These are the activations of a small neural network, seen along a few directions. Each row is one input.
Each table varies a few parts of the input and shows all the possible inputs, shuffled.
Descriptions start from the smaller parts, as in this example, which fits no table here: one of 5 places around a ring, together with either a single point or one of 9 places around a ring or (one of 2 separate values, together with one of 6 places along a line).
Shared parts are said once, and a part with two or three values counts as separate values.

Other details of the inputs vary at random and push rows far along three fixed directions, the same in every table; ignore that.

A family of inputs:
R1: [  4  -4   3   7  16 -11  -4  -5   1 -12  -1 -14   3  10]
R2: [ -3   0 -19  -5 -25 -29 -14   0   0   3   5  -7  -4   8]
R3: [  8 -17 -17 -19 -31  24 -17  -9  29  -2  49  13 -18  -3]
R4: [ -5  -1 -10  -6   1  -6  -5   5  -5  -1   1 -16  13   2]
R5: [ -4   0 -19  -6 -20 -38  -9   1  -8   6  -3 -14  -2  11]
R6: [  2  11   4   6  -1  -4  -1 -11 -11 -14  -8 -13   2   4]
R7: [ -9   2 -13   7   8 -19  -4   4 -15  -4  -5  -7   5  11]
R8: [ -4   0  -9  -3   9   8  -6  -1  -3 -10   2   2  -4   4]
R9: [ 13  -4  22   5 -19  11  17  15  13  29  -5  29   2 -20]
R10: [ -4 -12 -25 -11 -10 -38 -11  12  -4  -1  -1 -14  -1   1]
R11: [-5  9 -5 -7  3 10 -6 -2 -2 -9 -3 -1 -4  2]
R12: [-7 15 -2 -2 -2  8 -6 -7 -3 -2  2 -4  3  6]
R13: [-4 15  9 -1 20 53  3 -7  0 -8 11 -6 13  2]
R14: [  6  -8  12   0 -25 -30  19  18   7  36 -18  29 -13 -18]
R15: [ 18 -22  20   7 -15 -37  16  17  19  24 -16  23 -15 -20]
R16: [-11   3  -8  -1  14  -4  -2  -4 -10  -3  -3  -3  -4   9]
R17: [  6   5  44  21  37  13  30   9  -1  10 -32   9  13 -11]
R18: [ -8   5 -18 -12 -20 -27 -14   0   2  -1  -4  -1 -17   3]
R19: [  3   3  -2  11  -2 -19  -1  -6 -17 -12 -10 -17   6   7]
R20: [ -9   5   3   4  35  42   5  -2  -7 -13   5  -2   7   2]
R21: [  6   0   4   4   3 -14  -6  -6   4  -8  -2 -19   5   9]
R22: [-11   4 -14   3  11 -18  -4   2 -12  -6 -11  -3  -3   7]
R23: [ 16 -13  19  11 -21  -5  22  23   9  35  -8  30   8 -19]
R24: [ -8   4  -5 -14   8  10  -5   0   1  -6   0  -7   0  -3]
R25: [ 13  -5   2 -16 -36  35 -17 -32  32 -13  44  19 -30  -6]
R26: [ -3  -3 -14   1   3 -10  -7   4  -9  -8   0  -6   4   8]
R27: [ -8  -5 -13  -9  11  -6  -5   5  -4  -7  -2  -7   0  -1]
R28: [  3   8   5   1   6 -21  -4  -3  -1  -9 -16 -23   3   7]
R29: [  6 -12  -8 -17 -29  33 -18 -24  30   3  57  21 -20   4]
R30: [-6 12 12 -5 23 51  1 -8  2 -6 12 -7 17  0]
R31: [  0   5  33  13  30  46  31  14  -2  15 -14  21  14 -17]
R32: [ -1   3   7  18  27  16   3 -13 -19 -21   0  -9  11   9]
R33: [ -4   2 -14   1   2 -13  -1  10 -12  -3  -8 -19  11   6]
R34: [  0  -1  -2   8  10  -6  -1 -10 -12 -18  -6  -5  -7   3]
R35: [  8  -2  21   4 -20  -6  21  12   7  36  -9  25  -1 -15]
Description of these inputs: one of 5 places around a ring, together with either one of 2 separate values or one of 5 places along a line.
Changing only the place on the ring of 5 turns R27 into R10. The same change can be made to R20. Which row results? -> R3
List by row number the other rows that have the place on the ring of 5 in common with R19. -> R2, R4, R5, R21, R23, R33
Change only the choice among 2 separate values in R6. List by row number the other rows that result. -> R28
Change only the place on the line of 5 in R12. List by row number the other rows that result. -> R9, R13, R30, R35

A family of inputs:
R36: [ -1   0  -8  -2  -8 -31  -2   7  -8   0 -17  -9  -4  -2]
R37: [ 0  3  3  1 -2 -5  4  1 -3  3 -7  0  0 -2]
R38: [ 1  2  3  1 -1 -4  2  3 -1  1 -8  0  0 -5]
R39: [ -8  13  13  16  45  24   9  -2 -18 -11 -13 -13  25  10]
R40: [-1  0 -1  0  2 -4  4  7 -3  5 -5 -2  1 -2]
R41: [ 0 -1 -3 -2  3  1 -4 -6  3 -4  5 -1 -4  4]
R42: [ 3 -2  4  4 -3 -2  2  2  2  5  1  3  2  0]
R43: [ 2  1  1  1 -6  2  2  3 -2  7 -2  6  3  0]
R44: [-2  3  4  2  0 -7  3  1 -3  5 -7 -1  0  0]
R45: [ 1  0  5 -1 -1 -2  3  0  4  6 -2  3 -1 -2]
R46: [ 1 -1 -3 -2  1 -2 -5 -1  0 -7  2 -6  2  3]
R47: [ 1 -1 -3 -1 -1  4 -5 -4  2 -7  4  0 -5  0]
R48: [ 0 -1  1  4  1 -6  5  1 -5  0 -6  1 -2 -1]
R49: [ 5 -4  4  4 -4 -1  2  3  1  2 -1  2  2 -5]
R50: [-2  6 -3 -2 -1 -1 -4 -4 -2 -6 -1 -6 -1  3]
R51: [-1  1 -6 -5 -2  6 -3  0  4 -2  4 -2 -1  1]
R52: [ -5   1 -13 -10  -1   9 -13  -9   2 -10  16  -8  -4   8]
R53: [ 5 -1  6  1 -6 22 -1 -8 10 -1 17  7  0 -1]
R54: [-4  0 -7 -3  1  0 -5  1 -2 -3  3 -4  0  3]
R55: [-5  0 -7 -4 -1  4 -5 -1  1 -2  5  0  1  1]
R56: [ 2 -3  2  3  2 -3  2  1  3  3 -2  5 -2 -1]
R57: [ 1 -1  0  0 -1  1  3  7  1  5 -1  2  0 -3]
R58: [ 3 -5  4  1  1 -2  4  2  2  2 -1  5 -3 -3]
R59: [ 3 -4  4  2  0 -2  3  3  3  1 -2  6 -3 -3]
R60: [ 0 -2  3  4  0 -3  3  0  0  4 -1  5 -3  0]
R61: [ 0  0 -3 -1  2 -3 -4 -4  1 -3  4 -7  2  5]
R62: [  1  -2  -9  -3  -7 -10  -8  -4  -2  -7   2 -10  -2   2]
R63: [-2  4 -1 -3 -3  3 -5 -5  4 -2  4 -1 -3  3]
R64: [ 1  0  1  5  1 -6  4  2 -4 -1 -6  2 -1 -1]
R65: [ 7 -6 11  3 -3 18  6 -3  9  5  9 16 -4 -9]
R66: [-3 -1 -2 -1  2 -5  3  6 -5  5 -3  4  2 -4]
R67: [ 0  2 -1  1 -3 -4  3  3 -7  6 -6  1  4  1]
R68: [ 5 -4 12  4 -3 17  5 -2 10  8 10 18 -3 -5]
R69: [ 2 -1  2  5 -1 -6  5  2 -4  1 -4 -2  4 -1]
R70: [-3 -4  0 -1 -2  0  3  3  0  7  0  6  1 -4]
R71: [ 1  1  4  0  0 -2  2  2  4  5 -4  3  0 -2]
R72: [-1 -1 -2 -1  0 -3  5  6 -1  5 -6 -1  2 -2]
R73: [ 0  2 -1 -5 -1  3 -5 -3  4 -5  2 -3 -2  2]
R74: [-4  1 -7 -5  0  4 -5  0 -1 -3  6  1  0  0]
R75: [ -5   5  -9 -11   2   3 -13 -11   1 -15   7 -14  -4   9]
R76: [-1  1 -3  0 -1 -3 -4 -5 -2 -3  4 -6  1  5]
R77: [ 4 -5  5  1 -1 -2  3  2  1  2  0  0  2 -2]
What do these inputs look like to the network? -> one of 2 separate values, together with either a single point or one of 5 places along a line or (one of 3 separate values, together with one of 5 places around a ring)
Changing only the choice among 2 separate values turns R61 into R39. The same change can be made to R37. Which row results? -> R50
Change only the place on the line of 5 in R51. List by row number the other rows that result. -> R54, R55, R57, R74
Change only the place on the line of 5 in R72. List by row number the other rows that result. -> R40, R52, R66, R70
Change only the choice among 3 separate values in R39. List by row number the other rows that result. -> R56, R71
